Each row below holds a small network's activations on one input, seen along a few directions.
In each table, some parts of the input vary, and every possible input appears once, in random order.
A made-up example of a description, with smaller parts first: one of 8 places around a ring, together with either a single point or (one of 2 separate values, together with one of 4 places along a line) or one of 9 places along a line.
Shared parts are said once, and a part with two or three values counts as separate values.

Rows:
x1: [ -8  24 -22  10   2  -1 -13  12   7 -21  -1  -1 -42  36  -1  32  25  -3
  35]
x2: [-10  26   4 -48  30  23   6  11  18 -10   9 -19 -20  15  15  25 -16  11
  -7]
x3: [-16 -13  -3  29   9  18  -8  27   7  16  24  -3 -17  35   1  22   6  23
 -28]
x4: [ -9  37  36   0  18   2  -5   3  -8   4  -6  13  33  23  22  36  28  -8
 -24]
x5: [  0 -30 -25  -8 -13 -27  12  14  -4  12   7  10 -36 -25   1 -34 -22  -5
  40]
x6: [-10  42  -6 -14  24   2   0   4 -14   0 -18 -11  42  -7  22  44  57  -8
 -12]
x7: [-27  44  21   8  31  -6  -6  -3 -17  -7  -6 -28  23  18  -5  28  33  -6
  -2]
x8: [-11  42  28 -19  -1  11  -3  36   0 -19 -10  -5 -23  26  14  23   3 -33
 -27]
x9: [  0  -8  10 -34 -15 -10  14  15  -5   2 -17  -5  -8 -31  13 -44 -32  -5
  25]
x10: [  5 -23  19  -7 -51  27 -32 -30 -16  35  16   5  -4   1 -52 -27   2 -30
  24]
x11: [ -8  52  12 -13  11  24   5  18  -3 -23 -32  -4 -22   6  16  13  15   7
  12]
x12: [ 12  39   6 -51   5   7  18  12  23 -20 -25   0  -8  -6  22  40  34  -1
  -6]
x13: [ 22 -11 -13  -6  -9 -38  -4   9  28  -4  -5  19 -25  -5 -31 -26  -2  -5
  50]
x14: [  5  11  -9  13  12   4   2  44  -5 -13   3  -5 -49  30  -6  31  14 -35
   2]
x15: [-12   2 -10  18  29  24   7 -17 -25  19  18 -35   6  23  22  13 -20  38
 -40]
x16: [ 19 -14 -16   3 -18  -7   1  37  41  -1   3  39 -18 -10 -12 -36  -8 -31
  11]
x17: [-19  -9   1  24  23  -5  -6   3   0  11  19 -24 -28  27 -18  31   8  39
   5]
x18: [ -1 -13 -20  -4  11  -1   7 -10  22  14  13   5 -11   3   4  61  18  34
 -12]
x19: [-12  -4 -17 -17  22  -2  20   9  22  13  19  -9 -48  16  18  41   0   6
  27]
x20: [ 10 -28 -23  13 -12  -6  -4 -32 -18  14  16 -15  34   0   1 -35 -52  14
 -20]
x21: [ -4  -5  15 -15 -12 -28 -10 -19 -17 -22 -10   0  47 -31  -5 -25  31 -24
   2]
x22: [ -6 -56 -32   7  -1  -9  -4  -7  -8  13  34   3  -5 -24 -20 -26 -48  31
  -3]
x23: [ -5  24  -5  39   7  19  -1 -27 -13   6 -21 -17  16  32  21  27  -1  22
 -11]
x24: [ 17 -14  -3  30 -14  10  28 -33  10 -11   6   3  34   6 -18 -38 -33   2
 -13]
x25: [  4   9  23  19 -15  -2 -11  22 -10  -7   0  12  52 -15   0 -52  11 -23
 -17]
x26: [-15 -31 -13   0  36  16   0  -6  12  15  45 -13 -23  17   4  38 -15  59
 -11]
x27: [-11  16  17  41   4  17  -4  -6 -16  10  11 -19   6  38  18  25 -10  -8
 -53]
x28: [ 19  -7  12  43 -22  -4   1  -7 -23  16   0  13  25  -9   7 -45 -31  -6
 -39]
x29: [ 23 -29   5   3 -14 -11   4 -43   6  -3  -3   1  30 -25   4 -27  -3   7
 -15]
x30: [  2 -25 -24 -14 -18 -29  -5   7  10 -24   5   9 -36 -31 -22 -26  15 -35
  20]
x31: [ 20  15  14 -22 -22  -1  -8   2  28 -29 -30  20   7 -17   0 -32 -16  -6
  40]
x32: [ -1 -51 -22  -2 -17 -30  -3 -18   1   8  -2  15  -1 -28 -21  -9  -7   7
  -1]
x33: [  0 -30 -25  27 -23 -14 -13 -15   5   5  -3  23   3  -9 -19 -12 -33  17
  26]
x34: [ 12  -3  18 -48 -10  -6   9   1  26 -30 -23  12  -3 -47  -2 -31   5 -24
   9]
x35: [ -3  17  10  16 -18 -13 -21 -17 -13 -23 -12   6  51 -11  -5 -29   4 -13
  27]
x36: [-38  17   4  -6  53  17   4  -8 -27  12  -6 -20  17  11  26  15   7   6
 -15]
x37: [ -7  10  33 -10   1  60 -13 -25  -8  46  20   2 -30  16 -27  24  31   6
   6]
x38: [-13 -15  12  -8 -14 -27  -4 -15 -20   6   4 -14  47 -11   9 -27 -14  -9
  23]
x39: [ 42  -1  30 -23 -19  -4   3  37  13 -21 -34  18   9 -13  -4 -34 -19 -33
  10]
x40: [ 19 -43  -4  32 -10  -8   4  22 -17  12  -1  20  -4 -19 -24 -26 -32   1
  -4]
x41: [ 13  12  -5   6  10  12  15 -28   7   6  -3 -12  20   6  26  40  21  23
 -34]
x42: [  2  23 -35 -11  10  -3  18  21   0  -5   0  10 -46 -10   8  33  45  -2
   1]
Question: The inputs of x18 and x32 match in every part but one. If x12 is changed in the same way as x18 into x32, which row does it become?
Answer: x34
Question: The inputs of x16 and x14 match in every part but one. If x30 is changed in the same way as x16 into x14, which row does it become?
Answer: x42
Question: What is each input in this table made of?
Answer: one of 2 separate values, together with either a single point or (one of 4 separate values, together with one of 5 places around a ring)
Question: Change only the place on the ring of 5 in x3. List by row number the other rows that result.
Answer: x4, x8, x14, x27
Question: Change only the choice among 4 separate values in x35. List by row number the other rows that result.
Answer: x21, x25, x38
Question: Change only the place on the ring of 5 in x26. List by row number the other rows that result.
Answer: x2, x15, x19, x36
Question: Change only the choice among 2 separate values in x9. List by row number the other rows that result.
Answer: x2

Rows:
x43: [  6  -5  -5   8  -3   2   1  -4  -2  14   1   3  -5   2   0  -2 -10   0
   1]
x44: [-3 -3 -4 -7 -3 -7 -4  7  4 -5 -1  2 -5 -2 -4  2  1 -8  7]
x45: [  0  -5  -5  -6  -1   2  -5   8  10  -3  -1   4 -13   7  -4  -2  -2  -1
   8]
x46: [  8   5  -2   3  -2   3   1  13   1  -6   0   7 -10  -2  -1  -6   1 -12
   0]
x47: [-2 -5 -8 -2 -4 -6  2 -2  7 -4  1 -1 -9  0 -1  0 -1  1  8]
x48: [  3   4  -4   3  -1  -3   0   7   0 -12  -1   2  -3  -5   1  -7   5  -9
   4]
x49: [ -1 -13  -2  11  -3   0  -4  -9  -6  11  11  -1   9  -8  -1  -5  -9   6
  -1]
x50: [-6 -6 -8 -7 -2  0 -4  3  5 -1  3  5 -8 -4 -5  0  4 -6  7]
x51: [ -2   0  -2 -10  -1  -9  -4   5   5  -6  -5   3  -9  -6  -5  -6   3  -5
   4]
x52: [  3  11  11  -5  -2   3   0  -6  -1  -6 -10   2  16 -10  -6 -10   9  -8
  -9]
x53: [  0   7   0 -10  -5  -5   0   6   1  -9  -5   4   7  -9   4  -5   5  -9
   2]
x54: [ -4  -2  -6 -12   1  -4  -4   0  10  -3  -2   4 -12  -6  -6  -4   2  -2
   5]
x55: [ 4 10  8 -1  1 -2 -3  2  0  0 -5  2 14 -5  2 -9  2 -6  1]
x56: [-2 -9 -1  3 -1  3 -3 -5 -3  5  6  2 -4 -4 -4  0 -5  3  7]
x57: [ -1  -7   0   5  -5   6  -2   0  -4   2   6   0 -10   5  -4  -4 -11   4
   6]
x58: [ -5  -5  -5   1  -8   1   2   4   2  -1   5   0 -15   5  -4  -4  -4   0
   5]
x59: [  1 -12  -2  11  -2  -3  -1  -9  -5   5   8   0  10 -11  -2 -10  -8  11
  -3]
x60: [ -4  -9  -6   9  -1   1  -1 -10  -4  10   3   2   4  -4  -2   0  -5   3
   4]
x61: [-17  26   9  -6  32  15  13  -5  -6   2  -5 -12  -8  26  14  53  28  18
 -17]
x62: [-2 -8 -2  1  0  2  0 -5 -5 -1  4  0 -3 -6 -3 -5 -5  7  6]
x63: [  9  12   7  -1  -2   2   0   7  -3   1  -5   2   7   1   3 -10  -2  -8
  -2]
x64: [  4  10  10  -5  -3   4  -1  -4  -1  -3  -7  -2  19  -5  -3  -3   4 -12
  -4]
x65: [ -6  26   9  -1  26  17  14   7  -9  11  -2 -17 -13  32  15  54  23  17
 -17]
x66: [ 4  9  2 -5 -3 -4  1  0  0 -7 -7  3 14 -9  5 -8  3 -5 -1]
x67: [ 2  8  5 -4 -6 -1 -3 11  5 -7 -4  4  2  4  1 -5 -1 -9  1]
x68: [-3 -6 -8 -6 -1 -7  4 -2 10 -5  0  2 -7 -3 -5 -2 -2  6  5]
x69: [-11  25   8  -1  27  11  14   1  -9   4  -3 -19  -7  30  18  53  27  20
 -15]
x70: [  0   8   6  -6  -1  -4  -4   7   1  -2  -3   3   8  -5   2  -6   4 -10
   4]
x71: [  2   3  -3   0   1  -3   2   8   1 -13  -2   4  -2 -10  -1  -9   5  -5
   2]
x72: [ -1 -18  -2   6  -1  -4   0 -16  -3   7   5  -2  10  -7   0  -8  -8   7
  -9]
x73: [  7 -21   1  16  -4   0  -2  -6  -3  10   7  -1   5   1   2  -8 -10   8
  -6]
x74: [  6 -17  -2  10  -4  -8  -2 -12  -3   9   9  -7   9  -3   2  -8 -10   5
  -4]
x75: [  0  -8  -8   4   2  -5   2 -10   3   3  -2   2   6  -1  -4  -3  -9  10
   2]
x76: [  6  11  12  -1  -7   6  -1   1   2  -5  -8  -1  12   3  -4  -7  -1 -10
  -7]
x77: [  3 -11  -2  11  -8   1  -3  -4  -1   8   9  -1   2   1   0  -6 -17   5
  -3]
x78: [  3  -3  -4  -5  -7  -3  -6  13   3  -6  -2   3 -12   5  -1  -2  -1  -7
   7]
Question: The inputs of x74 and x73 match in every part but one. If x55 is changed in the same way as x74 into x73, which row does it become?
Answer: x63
Question: What is each input in this table made of?
Answer: one of 3 separate values, together with either a single point or one of 11 places along a line
Question: List by row number the other rows that have the choice among 3 separate values in common with x75.
Answer: x51, x52, x53, x54, x59, x61, x62, x66, x68, x71, x72
Question: Change only the choice among 3 separate values in x62. List by row number the other rows that result.
Answer: x56, x57

Rows:
x79: [ 20  -1 -12   4 -36  -6  -9  -9   4   0 -11   5 -12 -13 -16 -36  -7 -41
  21]
x80: [ -6  31  -9 -41 -17  -8  -7  12   7  -5 -26  12  -2  -7   9  -2  17 -45
  19]
x81: [-18  22   3   4  22  -5   0  18   1 -32   8 -14  -7  28  -2  21  25   8
  17]
x82: [  2  44  10   6  21  10  11  35 -11 -22  -8 -10 -17  22  17  27  31  -1
  -8]
x83: [-14 -23  -7   5  24  -2   8  -9  -3  19  14  -3   1   8  16  43   4  38
 -21]
x84: [ -4 -29   4   4  -4  11  -6  -7  -2  36  13   9   1   3  -4  -3 -29  12
  -5]
x85: [  0 -50  -8  19   0   3  -2 -20  -5  26  27   6 -11 -23 -15 -14 -27  31
  -7]
x86: [ 22 -22  -6  10 -24  -8  -4  -8  14 -17   2   5 -16 -23 -29 -49 -21 -12
  13]
x87: [  1  -1   9   6  29  10  19   4   3   4   1 -17 -10  29  22  45   0  36
 -31]
x88: [-20  10  -8 -36  -9 -17 -14  18  15  -7 -10  20  14  -1   4  -9  -1 -27
  27]
x89: [ 16  18  27  19  -5  12   3 -35 -22  -1  -9 -13  59 -25  -2 -23   8   2
 -25]
Question: What is each input in this table made of?
Answer: either a single point or (one of 2 separate values, together with one of 5 places around a ring)
Question: Change only the choice among 2 separate values in x83. List by row number the other rows that result.
Answer: x87

Rows:
x90: [ -2  -5  -9 -16  -9 -17  -4  -7   2 -13  -4   4  12 -32  -1 -24   1  -9
   8]
x91: [  8 -14  -3  10  -3   6  -1  13   7  12   5  12 -25  12  -7   6 -11   1
  -1]
x92: [ -4  32  11   2  17  10   6   7  -7  -7  -8  -6   5  20   9  37  33   1
 -11]
x93: [ -8 -18 -15  -1   2  -6  -1   1   7   2  11   2 -28   1  -6  -1 -12  11
  18]
x94: [ 10 -10   9  23  -1  12   1  -4  -1  16   5   4   4  13  -4  -2 -19  12
  -9]
x95: [  9   3   0  -4 -17  -1  -6  19  10  -9  -6  14  -9   3 -13 -16  -1 -26
   6]
x96: [-16  25   6 -15  19  17   7   0 -10   6  -2 -13 -17  16   9  40  26   9
  -6]
x97: [ -8 -24 -16   1   2 -11   1 -20   0   6  11  -4  -1 -15  -1  -2  -8  17
   5]
x98: [ 18   7  13   9 -17   4  -5   3   2  -2  -9   6  19  -1  -7 -23  -7 -20
  -5]
x99: [  7  -2   9   2 -11  -8  -7 -12  -5  -4  -3  -4  34 -18   0 -28  -6 -11
  -2]
x100: [ -9  23   5 -10  25   6  15   4  -5  -4  -7 -21  -2  24  26  45  21  14
 -18]
x101: [ -2   1 -10 -17  -8 -11  -5  14   9 -18  -3   9 -14 -17  -8 -24  -2 -16
  20]
x102: [ -3 -18   0  15   0   0   0 -19  -9  15  10  -5  22  -4   2  -6 -15  16
  -7]
Question: What is each input in this table made of?
Answer: either one of 3 separate values or (one of 2 separate values, together with one of 5 places around a ring)
Question: Change only the choice among 2 separate values in x93. List by row number the other rows that result.
Answer: x101
